A small network was shown many inputs. Here are its activations along a few directions, one row for each input.
Each table varies a few parts of the input and shows all the possible inputs, shuffled.
Descriptions start from the smaller parts, as in this example, which fits no table here: one of 4 places along a line, together with either a single point or one of 9 places along a line or (one of 2 separate values, together with one of 8 places around a ring).
Shared parts are said once, and a part with two or three values counts as separate values.

Other details of the inputs shift rows strongly along two fixed directions, in all tables alike. That doesn't count.

A family of inputs:
row 1: [ 0.56  1.92 -0.28 -0.02  0.45 -0.82 -0.61  0.47 -0.25 -0.62  0.72 -0.78
 -0.72]
row 2: [-0.59  0.34  0.80  1.31  0.45  1.11  0.06  1.13 -0.47 -0.54 -0.01 -0.10
 -0.26]
row 3: [-0.45  0.79  0.52 -0.32  0.71  0.38 -1.17  0.25  0.01 -0.87  1.06 -0.30
  0.34]
row 4: [ 0.36 -5.29 -1.18 -1.04 -3.14 -2.21  3.65 -1.58  0.43  3.42 -1.57  0.25
 -1.37]
row 5: [-2.05  3.06 -1.70 -3.65  1.40  2.87 -6.19 -3.71  7.76  5.59 -8.29  4.35
  8.77]
row 6: [ 0.24  0.74  0.45 -0.44  0.31 -0.63 -0.98  1.09 -0.47 -0.50  0.84 -0.81
 -0.04]
row 7: [ 1.37  0.39  0.11 -0.60  0.23 -0.25 -0.55  1.04 -1.16 -1.67  0.10  0.09
  0.49]
row 8: [ 0.07 -0.36  0.49  0.86  0.41  1.14  0.46  0.26 -1.17 -1.62 -0.05  0.51
  0.11]
row 9: [-1.21  0.15  0.78  0.86  0.66  1.06 -0.48 -0.20  0.01 -0.98  0.98  0.04
  0.07]
row 10: [-0.12 -5.62 -1.14 -0.47 -3.14 -1.85  3.93 -1.90  0.45  3.35 -1.70  0.25
 -1.43]
row 11: [ 0.22 -4.75 -1.07 -1.43 -3.22 -2.70  3.21 -0.93  1.03  4.07 -1.68 -0.43
 -1.45]
row 12: [-0.81  0.49  0.73  0.27  0.69  0.72 -0.75  0.12 -0.10 -0.94  1.22 -0.08
  0.09]
row 13: [-0.93  0.29  0.85  1.15  0.64  1.06 -0.34  0.35 -0.23 -0.57  0.62 -0.02
 -0.16]
row 14: [ 0.65  0.79  0.41 -0.16  0.11 -0.58 -0.47  1.90 -0.67 -0.54  0.25 -0.86
 -0.22]
row 15: [-0.53  1.06  0.12  1.58  0.69  0.55  0.38 -0.16 -0.32 -0.62  0.72 -0.21
 -1.16]
row 16: [ 1.18  0.61  0.10 -0.33  0.30 -0.27 -0.70  1.34 -0.96 -1.02  0.06 -0.12
  0.37]
row 17: [ 0.52 -5.62 -1.23 -1.38 -3.25 -2.26  3.86 -1.99  0.28  2.97 -1.61  0.45
 -1.20]
row 18: [-0.20  1.37  0.05  0.96  0.64  0.23  0.14  0.09 -0.28 -0.48  0.76 -0.23
 -1.08]
row 19: [ 0.69  1.77 -0.45 -0.24  0.41 -0.62 -0.70 -0.25 -0.18 -0.99  1.23 -0.63
  0.06]
row 20: [ 0.32  1.48 -0.32  0.21  0.53  0.08 -0.29 -0.48 -0.12 -0.84  1.17 -0.31
 -0.15]
row 21: [-0.36  0.76 -0.03  1.42  0.59  0.68  0.51 -0.82 -0.37 -1.05  1.38 -0.18
 -0.60]
row 22: [-0.07  1.33 -0.12  0.76  0.66  0.53 -0.03 -0.66 -0.18 -0.87  1.22 -0.03
 -0.21]
row 23: [-0.51  0.43  0.74  0.57  0.50  0.61 -0.48  0.68 -0.42 -0.49  0.87 -0.15
 -0.27]
row 24: [ 0.78  0.49  0.24  0.08  0.49  0.53 -0.42  1.08 -0.81 -0.95 -0.03  0.18
  0.25]
row 25: [-0.09  0.78  0.32 -0.85  0.43 -0.55 -1.25  0.51 -0.13 -0.86  1.17 -0.73
  0.33]
row 26: [ 0.96  0.23  0.25 -0.19  0.40  0.51 -0.29  0.77 -1.06 -1.55  0.00  0.39
  0.39]
row 27: [ 0.18  1.66 -0.16  0.42  0.59 -0.12 -0.27  0.23 -0.21 -0.47  0.65 -0.45
 -0.88]
row 28: [-0.18  0.71  0.73  0.66  0.47  0.80 -0.22  1.38 -0.40 -0.36 -0.05 -0.08
 -0.07]
Description of these inputs: one of 4 places along a line, together with either one of 2 separate values or one of 5 places along a line.
Changing only the place on the line of 4 turns row 4 into row 24. The same change can be made to row 12. Which row results?
Answer: row 3
Start at row 8 and move only the place on the line of 5, one step at a time. The first step leads to row 10. Which rows follow, in order?
Answer: row 2, row 13, row 9
Change only the choice among 2 separate values in row 15. List by row number the other rows that result.
Answer: row 21
Start at row 25 and move only the place on the line of 5, one step at a time. The first step leads to row 6. Which rows follow, in order?
Answer: row 14, row 16, row 7

A family of inputs:
row 29: [ 3.04  4.37  2.51  2.61  2.81  1.17 -0.58  6.07 -6.83 -9.05  5.91 -2.21
 -2.71]
row 30: [ 0.29  8.11  0.77 -0.10  4.86  3.68 -7.04  1.23  1.12 -3.23 -0.26  1.32
  4.83]
row 31: [-2.13  3.65  1.43  3.64  3.51  6.57 -2.53 -0.44  1.27 -1.58 -2.74  3.59
  4.24]
row 32: [ 1.74 -6.35  0.18 -0.77 -3.74 -4.00  5.62  1.82 -3.28  0.80  2.28 -2.12
 -4.95]
row 33: [ 0.58 -6.23  0.33 -0.84 -3.63 -4.79  4.92  1.36 -2.87  1.02  2.91 -2.94
 -5.26]
row 34: [ 1.43  1.37  1.75  1.99  1.10 -1.50  0.52  4.51 -5.11 -5.40  6.52 -3.44
 -4.49]
row 35: [-2.85 -1.30  0.15  1.27  1.00  4.37 -0.13 -3.21  2.93  1.91 -4.96  4.18
  2.27]
row 36: [-2.28  0.25  2.96  6.52  1.96  3.26  2.93  1.94 -4.45 -5.55  7.52 -2.40
 -5.31]
row 37: [ 1.10 -3.16 -2.44 -3.78 -2.46 -1.25  0.31 -2.87  3.55  5.25 -5.91  2.24
  3.64]
row 38: [-3.43 -3.72 -2.37  0.62 -2.38  0.75  2.73 -6.75  5.74  7.48 -5.29  2.95
  2.10]
row 39: [-0.41 -1.74 -2.30 -3.44 -2.35 -2.35 -0.60 -3.16  4.88  6.56 -5.02  1.18
  2.36]
row 40: [ 2.02 -5.95 -0.91 -0.78 -3.77 -4.56  5.45  0.08 -3.37  0.28  3.39 -2.70
 -4.99]
row 41: [ 1.97 -5.22 -1.18 -0.77 -3.87 -5.30  5.53 -0.72 -2.43  0.22  3.56 -2.84
 -5.19]
row 42: [ 1.83 -6.50 -0.21 -0.78 -4.00 -4.33  5.05  2.00 -3.18  1.27  1.43 -2.18
 -4.78]
row 43: [-3.78  8.18  1.73  3.95  6.19  7.67 -5.29 -0.93  1.75 -3.45 -1.02  3.18
  3.03]
row 44: [-0.07 -3.02 -2.34 -3.83 -2.21 -2.05 -0.45 -3.25  4.17  5.40 -5.31  1.49
  3.45]
row 45: [ 2.81  4.22  2.97  2.89  3.31  1.53 -1.04  6.74 -7.04 -8.33  6.14 -2.30
 -2.91]
row 46: [ 0.85 -4.74 -2.64 -4.46 -3.63 -1.98  0.96 -3.14  4.41  7.09 -6.54  2.48
  3.20]
row 47: [ 2.25  0.90  2.23  1.85  0.59 -0.97  1.21  4.72 -6.38 -6.06  7.06 -3.25
 -4.68]
row 48: [-2.19  4.22  3.62  7.77  3.87  4.95  1.18  3.19 -5.16 -7.40  7.92 -2.55
 -4.91]
row 49: [-0.99  4.48  0.76 -1.08  2.40  1.55 -5.07  0.92  2.18 -0.44 -1.39  0.63
  3.65]
row 50: [ 0.74  4.32  0.60 -0.89  2.81  2.60 -5.05  2.22  1.03 -1.08 -3.32  1.71
  4.62]
row 51: [-4.18 -4.56 -1.00  0.61 -1.57  2.64  1.89 -5.40  5.36  5.87 -4.51  2.73
  2.76]
row 52: [-0.57 -2.59 -2.19 -3.78 -2.38 -2.30 -0.88 -3.18  4.93  6.13 -4.63  1.35
  2.86]
row 53: [ 0.19  8.87  0.71 -0.23  4.52  3.57 -6.95  1.22  1.49 -2.43 -0.71  1.18
  4.43]
row 54: [-3.45 -6.06 -1.23  0.32 -2.74  2.42  3.12 -5.12  5.25  7.17 -6.35  3.34
  2.81]
row 55: [ 2.23  5.24  1.95  3.01  3.00  0.28 -0.56  4.86 -6.04 -7.67  7.62 -3.31
 -4.18]
row 56: [ 0.38  4.77  0.28 -1.18  2.51  1.77 -4.94  0.71  1.41 -2.01 -2.23  1.22
  4.58]
row 57: [-3.76  7.76  1.94  3.68  6.29  7.97 -5.97 -0.93  1.60 -4.25 -0.59  3.37
  3.69]
row 58: [ 0.42  9.32  0.12 -0.15  4.60  3.27 -6.65  0.77  1.69 -3.37 -1.08  1.23
  4.82]
row 59: [-0.07  4.19  1.21 -0.98  2.50  2.70 -4.88  2.55  1.25 -0.98 -3.05  1.47
  4.38]
row 60: [-0.26  8.55  0.71 -0.02  5.05  3.62 -7.66  1.66  1.19 -3.54 -0.86  1.04
  5.19]
row 61: [ 1.09 -5.95  0.02 -0.98 -3.71 -4.47  5.22  0.70 -3.06  0.75  3.44 -2.63
 -5.10]
row 62: [ 1.43 -5.06 -1.22 -0.36 -3.58 -5.48  5.46  0.32 -2.42  1.37  3.10 -3.24
 -5.93]
row 63: [-0.33 -3.09 -1.87 -3.88 -2.62 -1.94 -0.78 -2.74  4.09  5.84 -5.31  1.56
  3.29]
row 64: [ 0.57 -5.32 -0.17 -0.40 -3.88 -5.31  5.37  0.80 -2.14  1.82  3.17 -3.45
 -6.21]
row 65: [ 0.22 -3.54 -3.53 -4.35 -3.20 -2.58  0.58 -5.08  5.09  6.80 -4.99  1.70
  3.13]
row 66: [ 0.00  4.22  0.51 -0.90  2.71  1.87 -5.11  1.12  1.05 -1.11 -1.95  0.97
  4.04]
row 67: [ 1.78 -4.81 -1.14 -0.44 -3.56 -5.00  5.48 -0.07 -2.46  1.62  3.45 -2.84
 -5.85]
row 68: [-2.93  7.46  2.35  4.56  5.86  8.02 -5.33  0.01  0.73 -4.18 -0.65  3.18
  5.10]
row 69: [-0.19 -1.90 -2.54 -3.34 -2.13 -2.44 -0.43 -3.21  5.02  6.47 -5.02  1.12
  2.34]
row 70: [ 2.25 -3.26  0.53  0.33 -1.71 -3.09  3.71  2.10 -4.42 -2.02  4.74 -2.63
 -4.87]
row 71: [ 2.11 -5.68 -0.79 -0.87 -3.88 -4.90  5.63 -0.08 -3.01 -0.12  3.02 -2.51
 -4.74]
row 72: [-0.63 -3.02 -2.80 -4.30 -3.11 -2.67  0.79 -4.49  5.55  7.75 -5.20  1.55
  2.34]
row 73: [ 0.49 -3.23 -2.29 -3.70 -2.38 -1.53 -0.08 -2.24  3.62  5.36 -6.34  1.98
  3.50]
row 74: [ 1.85  1.75  1.47  1.84  0.65 -1.80  1.04  3.92 -5.26 -6.31  6.38 -3.54
 -4.47]
row 75: [-1.77  0.13  3.03  5.66  2.30  3.12  2.53  1.83 -5.74 -6.86  6.26 -0.98
 -5.70]
row 76: [ 1.66 -4.91 -1.22 -0.57 -3.95 -5.70  5.64 -0.22 -2.23  1.13  2.69 -3.19
 -5.86]
row 77: [-3.22  4.52  0.79  3.56  3.53  5.66 -2.99 -2.06  2.34 -1.08 -1.16  2.85
  3.75]
row 78: [-0.39  5.26  0.55 -1.33  2.77  2.18 -5.08  0.41  2.19 -0.72 -1.04  1.36
  4.24]
row 79: [ 1.71 -5.60 -0.60 -0.79 -3.93 -4.88  5.17  0.06 -2.57  1.01  3.96 -2.79
 -5.56]
row 80: [ 0.85  0.33 -1.14 -2.61 -0.33 -0.01 -1.97 -0.56  2.55  1.81 -5.03  1.89
  4.01]
What is each input in this table made of?
Answer: one of 4 places along a line, together with either one of 3 separate values or (one of 2 separate values, together with one of 5 places along a line)
Changing only the place on the line of 4 turns row 35 into row 43. The same change can be made to row 29. Which row results?
Answer: row 58
Change only the choice among 3 separate values in row 31. List by row number the other rows that result.
Answer: row 35, row 54
Change only the choice among 2 separate values in row 55. List by row number the other rows that result.
Answer: row 62
Change only the place on the line of 5 in row 41. List by row number the other rows that result.
Answer: row 30, row 65, row 78, row 79
Change only the place on the line of 5 in row 45. List by row number the other rows that result.
Answer: row 29, row 32, row 37, row 46

A family of inputs:
row 81: [ 0.23 -0.95 -1.81 -2.60 -1.33 -1.51 -0.51 -2.65  2.95  3.35 -2.19  0.72
  2.33]
row 82: [ 0.32 -4.50 -0.22 -0.49 -2.51 -1.87  2.94 -0.05 -0.42  2.04 -0.17 -0.59
 -1.27]
row 83: [ 0.98 -4.44  1.18  1.03 -2.09 -3.05  4.50  2.52 -4.61 -1.89  4.78 -2.97
 -6.22]
row 84: [ 0.08 -1.24 -1.41 -1.52 -1.27 -0.42  0.22 -1.71  2.46  3.43 -3.97  1.49
  1.78]
row 85: [ 0.76  5.37  1.73  1.42  3.77  2.59 -3.36  2.92 -2.86 -6.14  2.90 -0.25
  0.37]
row 86: [-1.82  3.42  2.10  4.52  3.33  4.38 -0.70  0.41 -2.12 -5.00  3.48  0.20
 -0.82]
row 87: [-0.56 -1.07 -0.97 -2.47 -1.22 -1.10 -0.95 -1.54  3.21  3.82 -2.48  0.43
  2.34]
row 88: [-0.22  6.82  0.39 -0.19  3.73  3.12 -5.63  1.00  1.70 -1.71 -2.35  1.73
  4.14]
row 89: [ 0.69 -3.30 -1.02 -0.81 -2.26 -2.48  2.91 -0.70 -0.18  2.26 -0.83 -0.42
 -2.21]
row 90: [-0.89  5.98  0.84 -0.78  3.48  3.00 -6.12  1.09  2.22 -1.24 -1.70  1.31
  4.87]
row 91: [ 1.04  4.35  1.40  2.23  2.60  2.31 -1.71  3.35 -2.53 -4.24  1.69 -0.51
  0.30]
row 92: [ 0.07  3.76  1.99  1.05  2.65  1.50 -2.76  3.25 -2.28 -4.20  2.64 -0.81
 -0.30]
row 93: [-0.63 -2.30 -0.75 -1.84 -1.29 -0.25 -0.27 -1.54  2.62  3.41 -3.53  1.43
  2.17]
row 94: [ 0.33 -1.84 -1.42 -1.71 -1.33 -0.27  0.27 -2.29  2.21  2.64 -3.03  1.51
  2.68]
row 95: [ 0.93  5.45  1.13  1.32  2.63  1.18 -2.74  2.96 -1.78 -3.64  2.52 -1.36
  0.01]
row 96: [-1.47 -4.88  1.81  4.38 -1.57 -0.55  5.97  0.89 -4.42 -2.05  5.82 -2.62
 -7.09]
row 97: [ 0.88 -4.70 -1.13 -1.18 -2.85 -2.46  3.37 -1.55 -0.36  1.76 -0.25 -0.22
 -1.70]
row 98: [-2.63 -1.04 -0.82  1.37 -0.19  2.21  1.07 -3.59  3.34  3.52 -3.14  2.29
  1.12]
row 99: [ 1.84 -3.15  0.19  1.28 -2.28 -4.12  4.86  2.21 -4.43 -1.54  5.04 -3.77
 -6.76]
row 100: [-0.01 -1.14 -1.54 -2.49 -1.07 -1.05 -0.53 -2.55  2.51  2.68 -2.79  1.41
  1.93]
row 101: [ 0.09 -0.61 -1.68 -2.52 -0.94 -1.15 -0.80 -2.42  2.76  2.75 -2.45  0.97
  2.32]
Changing only one part turns row 94 into row 91. The same change can be made to row 101. Which row results?
Answer: row 99
What is each input in this table made of?
Answer: one of 3 separate values, together with either a single point or one of 6 places along a line
Which other rows agree with row 87 in the choice among 3 separate values? List them by row number.
Answer: row 82, row 83, row 90, row 92, row 93, row 96
